A small network was shown many inputs. Here are its activations along a few directions, one row for each input.
In each table, some parts of the input vary, and every possible input appears once, in random order.
Descriptions start from the smaller parts, as in this example, which fits no table here: values(3) and (point or line(9) or (line(6) and ring(8))).
Shared parts are said once, and a part with two or three values counts as separate values.
In the rows, zero is written as 128.

Other details of the inputs shift rows strongly along three fixed directions, in all tables alike. That doesn't count.
These rows show it; all are for the same input, with only those details redrawn:
[106 121 156  66 112 105  90 130 123  94  97 132 103]
[184 131 135  97 127  94 188 137 149 119 120 109 125]
[144 119 119 140 129 111 165 130 130 153 154 137 147]
[100  79 128  73 119 127 120 121 150 140 124 144 141]
[ 86 106 125 137 122 124 103 125 109 154 156 160 144]
[160 104 120 103 129 111 182 129 156 145 135 124 144]
[161 161 158 102 119  82 137 142 114  89 107 115  96]

A family of inputs:
x1: [103 150 119 192 134 146 111 112  96 165 187 144 185]
x2: [183 162 119 153 144 130 162 108 146 130 114 112 137]
x3: [106  83 116 104 117 161 128 111 164 135 101 147 132]
x4: [117  83 111  97 116 166 144 115 172 133  93 144 134]
x5: [127  87 136  74 115 141 149 115 161 120 121 121 139]
x6: [ 93 130 132  89 138 135  51 114 131 112  84 133 113]
x7: [102 107 127 150 116 136 130 111 119 155 161 158 156]
x8: [169 171 122 206 131 134 177 139 112 123 140 124 114]
x9: [ 87 145 125 121 146 140  40 128 108 112 105 126 111]
x10: [157 188 157 151 123  94 129 153  85  80 134 104  91]
x11: [177 167 125 179 152 117 162 124 120 144 148  88 124]
x12: [140 146 150 120 111 120 123 123 124  94  95 129  94]
x13: [173 128 103 139 135 131 189 144 155 137 110 126 123]
x14: [150 127 109 150 133 127 163 138 143 141 120 134 121]
x15: [101  69 129  36 113 128 127 124 166 130 114 138 156]
x16: [ 72 136 156 126 100 120  69 122  86 110 139 163 137]
x17: [122 128 120 151 125 130 148 143 109 141 178 130 160]
x18: [159 190 157 169 118 112 130 139  93  79 113 116  80]
x19: [ 87 105 108 155 132 147 101 138 116 153 149 149 126]
x20: [141 136 116 164 124 156 156 134 131 122 121 131 123]
x21: [ 97 121 108 188 131 154 116 135 105 154 167 145 131]
x22: [ 72 126 129 128 126 141  56 146 104 106 105 143  90]
x23: [148 165 162 103 117  82 118 142 106  82 103 118  90]
x24: [ 92 136 145 121 122 112  76 144  92 108 135 135 109]
x25: [123 128 110 149 144 165 119 105 141 144 131 125 151]
x26: [191 124 139  84 136 117 179  96 182 128  91  87 127]
x27: [136 131 129  92 123 144 126 151 143  80  80 105  89]
x28: [ 75 122 157 123 109 140  64 118 101 103 120 146 100]
x29: [163 186 159 156 124  82 128 146  88  93 115 123  77]
x30: [101 140 110 163 145 128  97 133 101 164 176 137 172]
x31: [130 107  93 138 138 152 151 150 146 143 124 130 129]
x32: [158 101 123 104 141 147 166  95 178 151 118  96 145]
x33: [102  69 123  36 120 134 124 138 163 125 120 124 153]
x34: [140 116  99 164 138 155 168 141 143 146 142 122 131]
x35: [ 95 118 117 181 130 145 113 133 101 154 174 144 131]
x36: [131 126 124 138 146 119 120 106 135 162 129 122 135]
x37: [139 157 110 180 145 131 143 132 107 160 183 118 175]
x38: [137 140 123 153 152 119 117 121 121 152 138 107 126]
x39: [ 89 105 113 153 126 140 105 126 119 157 142 163 130]
x40: [130 109 132 132 118 132 144 113 138 140 132 141 130]
x41: [157 110  98 105 154 159 156 119 176 140 114  95 146]
x42: [124 174 162 108 117 106  82 114 105  90 108 122 129]
x43: [163 145 120 125 142 107 158 125 141 149 142 117 166]
x44: [124 126 126 151 133 120 124 142 113 137 146 131 114]
x45: [158 164 168  91 106 103 142 140 117  65 108 105 110]
Changing only one part turns x45 into x15. The same change can be made to x8. Which row results?
Answer: x14
Changing only one part turns x13 into x27. The same change can be made to x23. Which row results?
Answer: x10
What is each input in this table made of?
Answer: ring(5) and (values(3) or line(6))
Start at x31 and move only the line(6) part, one step at a time. The first step leads to x22. Which rows follow, in order?
Answer: x19, x44, x24, x33
Change only the line(6) part in x40. List by row number the other rows that result.
Answer: x3, x4, x7, x12, x16
Change only the values(3) part in x43. List by row number the other rows that result.
Answer: x6, x36
Change only the values(3) part in x2. List by row number the other rows that result.
Answer: x26, x42

A family of inputs:
x46: [166 122 104 118 128 141 182 158 157 112 108 120 112]
x47: [110  80 106  76 143 164 112 129 172 146 110 101 134]
x48: [163 171 146  79 143 127 106 113 146  77  79  74 122]
x49: [102 102 123 123 119 115 146 149 112 151 173 141 165]
x50: [124 106 132  93 130 138 116 103 156 137  95 122 120]
x51: [ 15  80 150  99  93 118  31 130  92 135 142 190 129]
x52: [ 15  84 131 130 107 159  31 121 103 130 109 182 101]
x53: [100 190 146 229 130 124  70 110  56 144 159 148 122]
x54: [141 106 103 107 128 157 161 158 159 116 111 119 122]
x55: [107  91 113  43 145 155  80 122 178 116  71 108 121]
x56: [154 175 134 181 137 128 134 112 109 137 147 109 139]
x57: [164 181 154 116 136  69 132 150  91 105 142  94 123]
x58: [143 158 114 161 150 123 116 117 124 137 106 128 117]
x59: [158 189 134 211 125 106 154 160  85 108 130 126  80]
x60: [102 149 114 199 122 111 134 162  60 154 206 170 165]
x61: [141 187 146 100 145 117  68 149 115  66  69  85  81]
x62: [ 58  99 129 113 129 157  48 140 111 116 127 136 100]
x63: [117  49  92  91 117 188 175 105 193 163 135 146 183]
x64: [171 191 141 155 144 105 122 118 114 108  93 112 103]
x65: [163 119 172  23  97  89 168 131 161  77  93 100 124]
x66: [ 70  95 135  99 123 162  68 107 128 118 133 131 133]
x67: [126 160 175  38 120  68  56 128 121  70  67 117  94]
x68: [214 128 115  92 126 140 231 136 186  99 108  87 141]
x69: [158  74 110 123 128 103 207 126 160 187 181 143 167]
x70: [ 95 147 161 143 103 131  85 122  97  98 107 144 100]
x71: [ 81 147 119 195 139 136  65 127  82 153 147 148 111]
x72: [181 135 137  78 134 110 157 122 168 104  63  90  87]
x73: [171 186 147 205 130  98 152 133  84 114 140 129  87]
x74: [132 128 142  34 140  95 103 132 140 103 106  98 144]
x75: [129  56 117  87 123 130 186 103 171 183 181 139 195]
x76: [119  80  85 130 150 164 142 123 165 183 145 121 155]
x77: [121  90 129  87 125 100 131 119 146 166 144 136 155]
x78: [168 156 121 204 139 110 172 135 107 139 147 133  99]
x79: [197 134 120 122 142 116 191 149 153 110 117  91  92]
x80: [124 118 107 151 144 160 133 103 142 165 160 111 172]
x81: [170 161 132 170 137  79 182 157  85 138 193 119 140]
x82: [176 159 121 166 134 125 181 169 126 108 127  97 101]
x83: [ 40  49 122  74  98 157  94 109 141 162 162 187 192]
x84: [163 131 159  53 121  92 151 112 153 116 119  95 147]
x85: [ 97 123 104 142 149 149  82 118 130 151 118 138 131]
x86: [113 153 176  61 104 127  75 133 121  37  66  95  79]
x87: [213 155 139 153 131 109 210 120 142 119 130 102 113]
x88: [121 102 117 155 131 155 143 105 136 159 165 136 154]
x89: [175 132 130 149 123 122 196 131 145 127 114 121 113]
x90: [131 189 122 234 148 129 105 106  82 159 161 145 151]
x91: [111  37  76  91 126 180 175 128 196 167 120 153 155]
x92: [ 84 125 109 190 119 147 105 134  97 141 137 181 118]
x93: [ 61 129 117 213 108 114  91 144  58 172 203 211 158]
x94: [161 193 156 113 138 116  97 113 121  79  86  92 112]
x95: [143 113 102 182 122 158 186 118 139 165 157 158 163]
x96: [168 197 147 208 120 113 160 137  87 105 147 117 114]
x97: [ 76 121 162  66 114 124  34 134 112  63  69 129  47]
x98: [148  81  82 157 137 160 209 144 169 177 155 127 153]
x99: [109  85 120  70 135 131 126  92 166 171 150 136 203]
x100: [ 79 144 143 156 108 139  71 131  86 102 108 172  97]
What is each input in this table made of?
Answer: line(5) and (values(3) or line(8))
Changing only the line(5) part turns x63 into x88. The same change can be made to x93. Which row results?
Answer: x69
Changing only the line(5) part turns x97 into x59. The same change can be made to x66. Which row results?
Answer: x86
Change only the line(5) part in x73. List by row number the other rows that result.
Answer: x50, x64, x89, x100
Which other rows agree with x50 in the line(5) part? List them by row number.
Answer: x47, x53, x56, x57, x71, x72, x76, x77, x80, x84
Which other rows agree with x67 in the line(5) part? List them by row number.
Answer: x48, x55, x58, x61, x64, x74, x85, x90, x94, x99
